Each row has a name. Each question is about the rows just above it.

[ 1  0 -2 -2  0  1  0 -1] : (23)
[ 1  0 -2 -2  0  1 -3  4] : (137)
[ 39  88  77 -84 -85  52  56 -50] : (70)
[-46 -91 -76  83  80 -61 -60  51] : (53)
Number of entries in [ 39  88  77 -84 -85  52]: : 6
Number of entries in [-46 -91 -76  83  80 -61 -60  51]: : 8
Count the entries of [-46 -91 -76  83  80]: : 5
How many entries does [ 1  0 -2 -2  0  1  0] have? : 7
How many entries does [ 1  0 -2 -2  0  1 -3  4] have? : 8
Number of entries in [-46]: : 1

[  1  31 -23  -1 -12   7   9  -5  13  -6  -2   4  19 -12  21  -1  -9 -15
   1] -> (26)
[  8  -4 -17 -15  -1   7  25  11  41 -18  -2  -4  40  14  27 -37  19 -11
   8] -> (188)
[-29 -41 -23  -7 -47  12  29  66  47 -16   9 -23  45   6  18 -20 -17   0
   6] -> (183)
[  9 -35  13  -3  10   5  16  17  -2 -40  -1  -9  84   0  42   5  29   4
 -11] -> (104)
[  8  -3 -16 -16   0   5  26  12  41 -21  -3  -4  39  15  28 -37  20 -12
   7] -> (47)
[ -2 -33  16 -11  38 -24  53  19  13 -25 -26  -8  38  20  11 -47  11   0
  11] -> (113)
[-29 -41 -23  -7 -47  12  29  66  47 -16   9 -31  34 -20   6   4 -45  -1
   3] -> (61)
[ -8 -32  16  -9  48 -33  62  17  11 -18 -28  -9  34  24   6 -55   6  -2
  18] -> (182)
[-25 -37 -21  -7 -45  16  30  62  46 -15   9 -29  36 -17   8   0 -40  -2
   4] -> (145)
How many entries does [-29 -41 -23  -7 -47] have? : 5
How many entries does [-25 -37 -21  -7 -45  16  30  62  46 -15   9 -29  36 -17   8   0 -40  -2
   4] have? : 19
Count the entries of [  9 -35  13  -3  10   5]: : 6
Number of entries in [  9 -35  13  -3  10   5  16  17  -2 -40  -1  -9  84   0  42   5  29   4]: : 18
Number of entries in [-29 -41 -23  -7 -47  12  29  66]: : 8
Count the entries of [  8  -4 -17 -15  -1   7  25  11  41 -18  -2  -4  40  14  27 -37  19 -11
   8]: : 19

[ 1  7 -4  6  7 -2 -1] : (131)
[  7  -3  11   7 -11   8 -16] : (80)
[-43  28 -52 -65 -48  59 -17] : (37)
[ 44 -51  64  47  30 -36  28] : (67)
[-42  10   5  75 -59  38  66] : (79)
Number of entries in [ 1  7 -4  6  7 -2]: : 6
Number of entries in [ 44 -51  64  47  30 -36  28]: : 7
Number of entries in [ 44 -51  64]: : 3
Count the entries of [-42  10   5  75 -59  38  66]: : 7
Number of entries in [ 44 -51]: : 2
How many entries does [ 1  7 -4  6] have? : 4

[ -4  23 -13 -17]  (171)
[-58  33  -9 -39]  (82)
[-85  21   9 -56]  (68)
[-65   1   1 -57]  (141)
[-18  50 -43 -11]  (169)
[-11  41 -49 -13]  (46)
[-60  19 -13 -55]  (15)
[-60   9  -8 -42]  (116)
[ -4  23 -19 -17]  (81)
[ 65 -14  11  57]  (2)
How many entries does [-58  33  -9] have? : 3
Number of entries in [-85  21   9 -56]: : 4

[-64 -19   6 -50 -31  -3] = (5)
[-56 -59  -3 -17 -44  10] = (29)
[ 39  31   5  29   6 -21] = (10)
Number of entries in [-64 -19   6 -50]: : 4
Number of entries in [-56 -59  -3 -17 -44]: : 5
Number of entries in [39 31  5]: : 3
How many entries does [-64 -19   6 -50 -31] have? : 5

[-23 -48 -60  38  29  17 -57 -46 -35 -55] : (8)
[ 23 -55  22  29  65  18  -8 -62 -66 -57] : (122)
[-37  18  -3  15 -20   7 -55  16  19  20] : (87)
[-23 -48 -60  38  29  17 -57 -46 -16 -40] : (11)
[-20  76   5   7 -53  45   9  74  66  72] : (136)
[-32  27 -19  72   8  61 -42  24   0  24] : (115)
How many entries does [-23 -48 -60  38  29  17 -57] have? : 7
Count the entries of [ 23 -55  22  29  65  18  -8 -62 -66 -57]: : 10
Number of entries in [-20  76   5   7 -53  45   9  74  66  72]: : 10
Number of entries in [-37  18  -3  15 -20   7 -55]: : 7
Number of entries in [-32  27 -19  72   8  61 -42  24   0]: : 9

[-51  34  42  65  70  62 -45 -63 -64   5   3 -51 -46  13  63] = (111)
[ 35 -44  23 -24 -39 -26  34  38  25  48  41  35  33  40 -28] = (57)
[ -1   4  -1  13   8  14   0   5  -7  -9 -11   2   3   3   9] = (164)
[ 22 -37  37  -9 -22 -13  26  22   9  54  47  24  22  41 -16] = (138)
[-33  35   5  49  49  41 -36 -36 -37 -20 -25 -38 -29  -1  48] = (112)
[ 31   3 -64 -21 -32 -18  20  53  36 -58 -60  30  34 -24 -22] = (16)
[-50  50   5  61  69  63 -50 -54 -55 -36 -35 -50 -43 -10  62] = (84)
How many entries does [ 35 -44  23 -24 -39 -26  34  38  25  48  41  35  33  40 -28] have? : 15
How many entries does [-51  34  42  65  70  62 -45 -63 -64   5   3 -51 -46] have? : 13

[-67  58 -55   3 -53  88  46] : (106)
[ -9 -13  33  82 -23  -2 -34] : (148)
[-58  55 -54 -32 -54  57   0] : (85)
[  6   7 -32 -77  22 -16 -45] : (108)
[ -9 -13  33  82 -23  -2  74] : (17)
[-10  -9  21  79  -2  -1  64] : (179)
[ -8  -8  46  82 -33 -15  85] : (93)
[ 81 -76  41  12  43 -27   6] : (110)
[-79  38 -68  16 -70  72  40] : (22)
How many entries does [-79  38 -68] have? : 3
How many entries does [-58  55] have? : 2
Count the entries of [ -9 -13  33]: : 3
Count the entries of [6 7]: : 2
Number of entries in [-67  58 -55   3 -53  88  46]: : 7

[ 50   9 -20 -35 -60  16 -42  16   5] -> (125)
[-27  25 -24   9 -17  15 -67 -32  49] -> (127)
[ 54 -43  -6  63 -58 -22 -24 -36 -13] -> (160)
[  8 -20  68 -21  10  63 -37  46  46] -> (62)
[ 45  50  59 -54 -10  49 -16  45   1] -> (39)
[ -3  42  52 -37  34 -35  -8  14  31] -> (129)
[-14 -14  -2  58  53   3 -56  38  31] -> (59)
Count the entries of [ 50   9 -20 -35 -60]: : 5
Number of entries in [ 50   9 -20 -35 -60  16 -42  16   5]: : 9
How many entries does [ 45  50  59 -54] have? : 4
How many entries does [ -3  42  52 -37  34 -35  -8] have? : 7
How many entries does [-14 -14  -2] have? : 3
Count the entries of [ 50   9 -20 -35]: : 4

[ 38  15  -9 -21  50 -37   5  42 -35 -40  18  55  47  45 -28  43  12   3] : (44)
[-23 -41 -39  51 -76   6 -36 -49   7   2  -8 -71 -55 -38   2 -43   9  20] : (76)
[-23 -41 -39  51 -76   6 -36 -49   7   2  41  23  18  26 -35  23  45  48] : (4)
[ 38  42  -9 -21  50 -37   5  42 -35 -40  18  55  47  45 -28  43  12   3] : (89)
Count the entries of [ 38  42  -9 -21  50 -37   5  42 -35 -40  18  55  47]: : 13
Count the entries of [ 38  15  -9 -21  50 -37   5  42 -35 -40  18  55  47  45 -28  43  12   3]: : 18
Count the entries of [-23 -41 -39  51 -76   6 -36 -49   7   2  41  23  18  26 -35  23  45  48]: : 18
Number of entries in [ 38  15  -9 -21  50 -37   5  42 -35 -40  18]: : 11
Count the entries of [-23 -41 -39  51 -76   6 -36 -49   7   2  -8]: : 11
Number of entries in [ 38  15  -9 -21  50]: : 5

